A small network was shown many inputs. Here are its activations along a few directions, one row for each input.
Each table varies a few parts of the input and shows all the possible inputs, shuffled.
A made-up example of a description, with smaller parts first: one of 5 places around a ring, together with either a single point or one of 9 places along a line or (one of 2 separate values, together with one of 6 places along a line).
Shared parts are said once, and a part with two or three values counts as separate values.
In the rows, 128 means zero.

Other details of the inputs shift rows strongly along two fixed directions, in all tables alike. That doesn't count.

Table:
x1: 127  134  125  118  150  139  143  142  111  137  135  111  106  125  144  115
x2: 133  105  132  158  92  142  114  90  137  163  144  165  98  142  116  197
x3: 148  154  125  119  124  119  140  144  127  116  125  123  164  125  108  48
x4: 154  152  136  136  158  124  142  143  129  97  114  127  158  136  134  45
x5: 160  158  131  125  137  128  137  147  124  112  124  125  162  126  126  49
x6: 116  150  132  124  130  121  114  150  127  94  115  98  147  115  151  138
x7: 118  137  118  101  126  134  151  135  104  151  139  99  115  121  117  128
x8: 110  133  125  107  140  99  110  159  134  84  104  96  164  106  134  100
x9: 116  121  124  110  148  131  144  144  119  130  129  122  111  121  133  118
x10: 167  102  133  133  148  115  104  102  99  175  113  221  147  110  94  53
x11: 133  131  132  134  120  134  111  116  118  138  125  142  131  122  132  161
x12: 151  165  135  121  147  128  147  148  123  96  116  95  167  132  133  73
x13: 116  144  129  96  137  143  149  153  105  133  132  75  119  114  151  157
x14: 112  126  132  120  133  116  105  144  132  102  113  95  143  114  155  152
x15: 147  91  131  140  153  148  134  103  104  190  137  203  84  132  124  115
x16: 138  147  130  124  142  108  144  137  137  99  116  128  166  132  105  46
x17: 118  151  118  97  155  119  150  167  115  104  124  90  133  113  129  65
x18: 95  117  123  107  108  149  146  124  118  155  145  80  92  130  143  231
x19: 123  140  130  137  136  127  138  139  154  81  122  91  138  152  146  133
x20: 120  70  126  147  112  119  95  78  139  172  129  196  108  132  105  177
x21: 164  104  137  173  131  137  110  96  129  161  133  219  104  137  117  107
x22: 123  98  130  163  96  133  110  90  153  150  144  172  95  143  116  194
x23: 87  131  125  123  98  118  112  127  148  104  127  89  131  123  138  212
x24: 102  160  125  109  129  108  119  168  137  65  109  72  163  108  143  121
x25: 166  111  131  158  141  118  115  110  128  145  123  230  127  126  91  39
x26: 95  137  121  89  130  121  151  154  121  119  130  80  126  108  129  133
x27: 135  92  126  172  113  148  118  92  162  142  146  168  91  169  137  183
x28: 135  103  125  138  128  161  136  96  109  190  153  150  72  144  134  192
x29: 106  143  116  95  135  117  150  149  119  123  133  90  126  114  118  103
x30: 145  123  131  156  127  142  124  120  146  125  136  142  118  151  147  130
x31: 116  128  131  140  105  145  140  112  147  120  138  82  121  160  142  212
x32: 85  127  126  106  96  121  112  137  140  106  123  46  138  120  152  236
x33: 174  127  137  150  133  130  118  110  112  158  127  206  132  121  102  66
x34: 113  129  127  127  101  127  115  116  126  135  127  122  131  123  123  183
x35: 133  140  125  128  123  114  133  137  146  108  128  130  153  131  112  70
Each input here is: one of 5 places around a ring, together with either one of 2 separate values or one of 5 places along a line.
Changing only the place on the ring of 5 turns x26 into x9. The same change can be made to x22. Which row results?
> x25
Start at x31 and move only the place on the ring of 5, one step at a time. The first step leads to x12. Which rows follow, in order?
> x4, x19, x16
Which other rows does x15 become when the choice among 2 separate values takes its other values? List them by row number.
> x1
Start at x4 and move only the place on the line of 5, one step at a time. The first step leads to x30. Which rows follow, in order?
> x21, x6, x14

Table:
x36: 140  117  125  130  132  121  124  100  111  156  119  186  136  126  89  103
x37: 155  145  134  144  143  115  124  142  127  105  114  170  150  121  114  37
x38: 123  108  119  120  162  118  143  134  135  126  127  151  113  131  121  76
x39: 124  81  134  149  116  143  105  86  128  173  131  185  98  136  136  201
x40: 124  102  125  140  117  151  132  99  114  188  147  172  76  134  126  186
x41: 102  116  118  101  148  106  141  145  125  123  121  127  128  114  114  76
x42: 143  134  131  110  130  118  141  130  109  142  118  149  148  111  92  73
x43: 142  106  136  130  140  130  135  111  102  175  128  180  114  118  108  108
x44: 104  149  130  101  113  114  123  159  137  88  113  72  168  112  140  151
x45: 117  168  129  118  115  103  119  164  145  71  120  70  165  109  135  102
x46: 140  85  135  159  131  150  111  89  139  160  133  185  93  146  148  193
x47: 101  150  135  122  129  128  118  163  144  70  123  59  125  117  175  186
x48: 120  116  121  128  128  109  143  122  150  125  135  148  131  139  97  79
x49: 122  168  132  107  131  129  150  173  134  73  123  27  156  128  157  118
x50: 153  151  126  130  138  139  153  138  118  130  131  149  132  133  116  54
x51: 144  145  130  131  134  116  135  117  124  127  121  153  156  130  99  71
x52: 114  163  130  97  145  118  123  185  134  66  110  40  167  110  173  114
x53: 121  166  131  90  149  124  146  181  121  80  118  33  150  109  161  107
x54: 110  145  130  128  114  133  123  157  155  76  126  43  145  145  177  189
x55: 111  153  118  97  110  125  137  154  120  120  134  75  134  119  126  140
x56: 137  120  120  118  135  134  132  123  98  170  137  160  112  112  115  93
x57: 147  140  127  131  135  114  127  117  121  131  124  149  158  130  100  61
x58: 137  103  127  150  130  163  135  98  125  176  152  173  72  145  139  182
x59: 112  150  127  113  116  108  117  153  131  90  114  105  154  100  120  121
x60: 143  96  135  157  103  145  127  80  139  175  150  159  95  157  117  186
x61: 127  92  127  153  104  129  93  94  136  159  135  179  101  131  111  184
x62: 121  116  113  103  141  96  141  136  126  127  119  159  145  116  80  35
x63: 86  125  134  130  109  131  107  138  139  107  127  83  108  118  162  232
x64: 113  124  125  131  137  143  121  123  133  119  132  86  106  142  165  205
x65: 134  120  129  141  110  127  114  112  147  128  132  132  144  136  130  143
x66: 108  139  124  130  91  148  136  122  147  128  156  72  106  148  146  213
x67: 125  110  132  122  130  134  128  121  110  158  133  125  112  120  131  152
x68: 115  154  125  90  120  115  139  159  121  101  119  54  158  107  127  122
x69: 103  125  120  121  110  129  117  118  131  124  130  86  127  134  133  208
x70: 127  102  122  140  101  149  132  89  124  182  151  173  88  140  109  193
x71: 154  148  137  127  144  129  153  144  120  116  120  128  149  131  119  56
x72: 149  132  132  151  124  111  117  117  134  130  124  188  142  120  97  70
x73: 154  136  130  147  139  117  114  137  128  113  119  162  140  127  120  56
x74: 121  163  130  115  109  132  150  144  133  111  140  89  139  130  125  123
x75: 160  122  123  132  154  139  135  124  106  171  138  184  104  127  118  68
x76: 122  166  122  117  138  125  138  158  131  74  118  52  160  132  149  111
x77: 98  122  123  120  125  132  117  124  120  129  129  84  116  129  152  205
x78: 134  128  126  123  143  108  106  139  110  130  112  158  139  95  117  66
x79: 134  114  130  119  139  119  109  130  113  143  115  154  144  110  127  93
x80: 145  107  132  166  131  147  127  88  131  154  134  179  104  164  124  158
x81: 108  125  134  143  93  135  119  115  161  111  135  93  128  147  152  229
x82: 137  121  131  140  143  127  106  132  129  122  125  148  116  120  141  120
x83: 90  116  118  134  119  135  145  134  168  95  140  72  102  160  152  194
x84: 140  100  138  158  104  148  135  78  140  170  147  167  98  153  114  187
x85: 161  134  123  139  139  142  141  124  116  152  139  169  123  138  112  54
x86: 147  125  137  128  152  136  143  131  115  140  127  144  120  124  130  103
x87: 116  122  129  123  134  127  125  116  111  141  119  135  120  124  131  155
x88: 139  99  135  166  116  149  119  96  148  139  136  165  111  159  145  186
x89: 142  147  130  118  166  121  136  142  109  115  112  137  146  119  128  65
x90: 146  128  124  112  134  106  113  134  116  131  110  162  172  106  98  46
Changing only one part turns x46 into x44. The same change can be made to x58. Which row results?
> x70
Changing only one part turns x89 into x80. The same change can be made to x86. Which row results?
> x71
Describe the family of inputs behind these rows.
> one of 5 places around a ring, together with either a single point or (one of 2 separate values, together with one of 5 places along a line)
Which other rows does x38 become when the place on the ring of 5 takes its other values? List them by row number.
> x41, x48, x62, x83
Which other rows does x64 become when the choice among 2 separate values takes its other values? List them by row number.
> x89
List by row number the other rows that have the place on the ring of 5 in common with x51.
> x45, x48, x57, x60, x65, x66, x72, x74, x81, x84
Which other rows does x56 become when the place on the line of 5 takes its other values? List them by row number.
> x67, x77, x78, x79
